Each row below holds a small network's activations on one input, seen along a few directions.
Each table varies a few parts of the input and shows all the possible inputs, shuffled.
A made-up example of a description, with smaller parts first: one of 8 places around a ring, together with either a single point or (one of 2 separate values, together with one of 4 places along a line) or one of 9 places along a line.
Shared parts are said once, and a part with two or three values counts as separate values.

Other details of the inputs shift rows strongly along two fixed directions, in all tables alike. That doesn't count.

Table:
row 1: [  -5   46  -24  -49   18 -105   40  -49   45   72  -24  -47   26  -13]
row 2: [ -5 -58  22  46 -14  50 -36  21 -28 -54  -5   5 -22 -13]
row 3: [  28   91  -82  -26   -7 -111   86  -83   36   94  -77  -35  -37    9]
row 4: [ 18 -67 -30  54 -39  68 -28  24 -40 -79  13 -21 -61 -18]
row 5: [-38  17  17 -25  31   3   3  29  26   5  45  12  69  -1]
row 6: [  69   21  -77   37  -57   41   13  -33  -46  -30  -31  -24 -107   40]
row 7: [ -7  41  -9 -36  24 -19  39  11  26  43   6  34  38  -1]
row 8: [ 48  85 -25  -5 -12 -19  38 -47 -11  55 -65  24 -43  53]
row 9: [-50 -30 -19  23 -14 -28 -23 -17  17 -34  12 -87   9 -33]
row 10: [-22 -46  59  -5  19  18 -39  27   3 -16  27  20  36 -14]
row 11: [-11 -54  23  36  -9  42 -33  26 -14 -45   2  10 -17 -18]
row 12: [ 41  88 -35 -31   1 -44  69 -33   7  80 -57  43 -28  33]
row 13: [  1 -71  14  15 -12  49 -45  33 -23 -62  46 -12   0 -21]
row 14: [  55  -11  -53   63  -58   58  -14  -21  -62  -58  -24  -30 -116   31]
row 15: [ 18 -46 -17   7 -16  44 -21  16 -26 -44  34 -16 -23  -9]
row 16: [-35  30  52 -19  36 -12  -5  14  25  28  12  36  59  10]
row 17: [-66 -32 112 -39  59 -11 -34  47  37  16  46  47 124 -22]
row 18: [-39  -3  72 -48  50 -24  -8  34  27  29  40  42  92 -14]
Each input here is: one of 3 separate values, together with either a single point or one of 5 places along a line.
Q: Changing only the choice among 3 separate values turns row 10 into row 16. The same change can be made to row 18. Which row results?
A: row 14
Q: List by row number the other rows that have the choice among 3 separate values in common with row 11.
A: row 2, row 3, row 4, row 7, row 12
Q: Change only the choice among 3 separate values in row 3. List by row number the other rows that result.
A: row 1, row 9
Q: Change only the choice among 3 separate values in row 8. List by row number the other rows that result.
A: row 2, row 17
